A small network was shown many inputs. Here are its activations along a few directions, one row for each input.
In each table, some parts of the input vary, and every possible input appears once, in random order.
A made-up example of a description, with smaller parts first: one of 8 places around a ring, together with either a single point or one of 9 places around a ring or (one of 3 separate values, together with one of 4 places along a line).
Shared parts are said once, and a part with two or three values counts as separate values.

Other details of the inputs vary at random and push rows far along two fixed directions, the same in every table; ignore that.

Table:
R1: [-56  42 -15  25   7  30  17 -55  15 -16 -40 -34  11  38]
R2: [ 45  48  -4  18 -15  34   3  11  -7 -29  -1   0 -11 -25]
R3: [-22 -82  -9  -5  22 -67 -22 -20  20  73   9  13  11  26]
R4: [ 19 -72  31 -51 -55 -12   3  67 -25  -5  49  69  17 -28]
R5: [  3  47   5   5   5  38  -9   7 -13 -75  -8 -19  -8 -18]
R6: [-52 -76 -19 -61 -21 -35  18  -9  63  72  35  30  20  18]
R7: [-68   4 -49   0  42  -3  -8 -63  36   4 -26 -43   2  28]
R8: [ 14  25  -2  19 -17  29  -6  -6 -28 -80 -25  -5  13  -4]
R9: [-37  19  -8 -34 -36  57  19   4  -2 -78   9  18   2 -38]
R10: [ 23  35  -6  14 -14  37   8   8  11 -77 -21 -19  11 -13]
R11: [ 20  53   1  24 -12  32  19  21 -38 -26 -12  -3  -6  -7]
R12: [ 51 -36  52   2  -5 -29  11  77 -31  34  29  31  -9 -21]
R13: [ 45  44   9   0 -14  31   9  12  -3 -44  -7  -9  -1 -12]
R14: [-37 -67  -4  -3  27 -61  10   7  24  82   4  -5  18  36]
R15: [ 18  28  17  24 -20  34 -14 -11 -24 -68 -17   7   0  -8]
R16: [ 68   2  14  -9 -11 -16  -1  61 -15  17  31  15  -3 -24]
R17: [ -7 -51  32 -36 -50   9  34  70 -13  -4  39  50  17 -26]
R18: [ 66 -24  26 -11 -13 -40 -17  61 -55  29  38  36   0 -20]
R19: [ 30  13   4  20 -13  25   3  17  14 -59 -12  -5   2 -23]
R20: [-17  46 -27  13   8  34   7 -70  38  -7 -33 -31  -6  18]
R21: [-23 -48  -7 -24  44 -58 -17 -16  25  93  19  -4 -20  12]
R22: [ 33  33  16   5 -15  28   2  19   8 -56  -5  -6   7 -11]
R23: [ 16  67 -18   7   2  38  -7   2 -32 -47  -9 -21 -20 -24]
R24: [-66   8 -30   3  40   1 -16 -71  41  18 -19 -32 -12  24]
R25: [-10 -10  -5  14  13 -24   9   1  -5  71   4   6  -7  13]
R26: [ -4  28   7  42 -13  41  19   6 -12 -65 -30 -14   3 -11]
R27: [-41  12 -28   9  16   1 -10 -92  12  29 -32 -16  -1  39]
R28: [-42  18 -32  -1  15  -2  -8 -89   7  27 -32 -23   7  48]
R29: [ 67 -30  29  -1 -13 -36 -20  57 -50  31  39  42  -8 -28]
R30: [-54  27 -40 -12  39   2  -6 -73  24  27 -24 -41 -11  31]
R31: [ 24  46  -5  11   1  26 -11  13 -28 -31   2  -7 -28 -35]
R32: [ 56 -25  41  -3 -11 -17  -8  59   9  -4  27  21  -2 -25]
R33: [-24 -43   4 -13  27 -56  13  -4  12 101   7  -2   5  39]
R34: [-36 -73 -16 -14  47 -63 -20  -6  37  72  19  -5  -8  11]
R35: [ 54 -46  48 -13 -13 -41 -21  65 -35   4  34  35  10 -11]
R36: [-55  36 -11  34   7  33  13 -58  19 -13 -40 -28   3  29]
Description of these inputs: one of 4 separate values, together with either a single point or (one of 2 separate values, together with one of 4 places along a line).
The inputs of R5 and R35 match in every part but the choice among 4 separate values. If R9 is changed in the same way as R5 into R35, which row does it become?
> R4
Which other rows does R1 become when the choice among 2 separate values takes its other values? List them by row number.
> R36
Which other rows does R11 become when the choice among 2 separate values takes its other values? List them by row number.
> R25
List by row number the other rows that have the choice among 4 separate values in common with R22.
> R2, R6, R10, R13, R16, R19, R20, R32

Table:
R37: [-48   1 -39   1  35 -16 -19 -74  29  37 -18 -26  -4  31]
R38: [  2  13   0   1 -17  23   7   1   6 -39  -6   0   7  -7]
R39: [ 14  37  -3  18 -16  21   8  -9 -38  -4 -12   4  -2   3]
R40: [ 51  20  22  13  -7  12  -5  37 -18 -39   3   2  -4 -22]
R41: [ 25  17  23  -3 -40  25  16  27 -43 -22   9  30   4 -13]
R42: [-47  10 -40  -4  37 -12  -9 -69  37  41 -20 -35  -4  32]
R43: [ -4  14  -6 -10 -10  23   4   2   4 -38  -1  -2  -1 -13]
R44: [ -5   5  -4  -6 -13  21  -7  -2  -3 -42  -1   4  -1 -13]
R45: [ 11  33  -3  13   5  22   1  -2   2 -20  -7 -16 -13 -11]
R46: [ 13 -98  32 -24   3 -72  -3  53   5  76  40  35  13   4]
R47: [ 31 -82  32  -9  21 -82 -13  52  -2  85  34  26   2   7]
R48: [-56  10 -33  12  34 -11  -3 -66  30  41 -28 -34   1  40]
R49: [-11  12   2   4 -11  25  11   4  -3 -37  -8  -2   6  -5]
R50: [ 26   6  17  -6 -21  20  11  45  -8 -38  14  16  -4 -34]
What is each input in this table made of?
> one of 2 separate values, together with either a single point or one of 6 places along a line
The inputs of R42 and R43 match in every part but the choice among 2 separate values. If R45 is changed in the same way as R42 into R43, which row does it become?
> R50
Which other rows does R46 become when the choice among 2 separate values takes its other values? List them by row number.
> R47

Table:
R51: [ 44  29  26  18 -21  32  10  48 -22 -46   6   2  -7 -37]
R52: [ 62  26  30  18 -18  23 -12  30 -23 -50  -3   7  -8 -25]
R53: [  8 -17  -6   2  26 -31 -25  -1  -9  26   7  -9  -5  13]
R54: [ 29   6  15  -2 -33  25  -8  29 -28 -81   9  14   0 -34]
R55: [ 52  26  15   7 -11  27  -1  43 -27 -46   6   6 -23 -44]
R56: [-12 -81  22 -28   0 -40   2  50  12  54  39  26  14  -5]
R57: [  1 -29  14  -3   1 -48   2   8 -38  82  13  18   4  21]
R58: [ -6 -23  -5 -12   8 -22   9 -14  33  33   4  -2  15  20]
R59: [-49  19 -43 -18  16  15   8 -60  36  14 -19 -28  -6  17]
R60: [ 53  30  21  27 -24  25   9  49 -20 -51  -4   8  -5 -29]
R61: [ 24 -54   1 -12  20 -59 -28  15   8  76  34  11  -6   6]
R62: [  3 -69  24 -24  -7 -45 -13  23  10  32  21  27  10   2]
R63: [ -5 -60   9 -31   3 -47 -14  26   5  34  33  28   6 -14]
R64: [ -6 -41  14  -2  26 -47  -1  28   1  62  18  -6   1   7]
R65: [ 41  28  18   4 -32  31  17  53 -12 -62   1   9   5 -25]
R66: [ 20  54  -2  21   9  32 -13   2 -31 -64 -16 -13  -8 -20]
R67: [  11   31   12   21  -34   58   17    2  -12 -105  -21    3   12  -20]
R68: [ 24  59  11  24 -13  53   7  13 -16 -69 -10  -5 -21 -29]
R69: [ 10 -28   7  -4  -9 -38   4   3 -22  88  18  29   1  15]
R70: [  2 -41   9   5  23 -56  -2  28   4  58   9   1   3  16]
R71: [ 14 -43  18  -5  28 -54 -23  13   0  55   8   2   0  19]
R72: [ 43  32  12 -12 -18  25  -3  38 -21 -60  14  11  -3 -40]
R73: [-52  41 -37  34  31  20   6 -93  27  -8 -54 -48   8  46]
R74: [ 10 -43  -5 -31   9 -47 -16  11  15  51  32   8   3   6]
R75: [ 16  13  22   2 -52  43  19  28 -57 -47   5  40   9 -15]
R76: [ 25  -6  25   6 -36  25  12  60 -18 -67   5  24   9 -27]
R77: [-57  19 -33  -8   8  20  16 -51  42  16 -18 -31  10  25]
R78: [ 65  23  30  27 -19  25   6  37 -20 -54  -1   8  -2 -29]
R79: [-56  45 -43   1   8  33  -1 -99  45 -12 -46 -39   9  42]
R80: [-18  -9 -12 -19 -15 -12  17 -19  -9  62   7  20  11  30]
R81: [ -6 -36  15  -5  32 -50  -7  24   2  59  22   3 -13   7]
R82: [-64  48 -52  16  37  26  -1 -89  19  -5 -48 -52 -12  30]
R83: [-95  32 -42   6   8  45  11 -90  40 -25 -36 -27   0  29]
R84: [-88  30 -55  -2   9  44   8 -95  35 -27 -43 -34  -1  22]
R85: [-58  24 -32 -10  14  16  11 -56  41  13 -14 -23  -5  25]
R86: [ 15 -34  -2 -12  24 -46 -23   9   9  65  24  13  -6  -5]
The inputs of R74 and R53 match in every part but one. If R65 is changed in the same way as R74 into R53, which row does it become?
> R70
What is each input in this table made of?
> one of 4 places along a line, together with either a single point or one of 8 places around a ring
Which other rows does R66 become when the place on the line of 4 takes its other values? List them by row number.
> R63, R72, R86
List by row number the other rows that have the place on the line of 4 in common with R84.
> R54, R56, R62, R63, R67, R75, R76, R83
List by row number the other rows that have the place on the line of 4 in common with R86.
> R51, R52, R55, R60, R61, R68, R69, R78
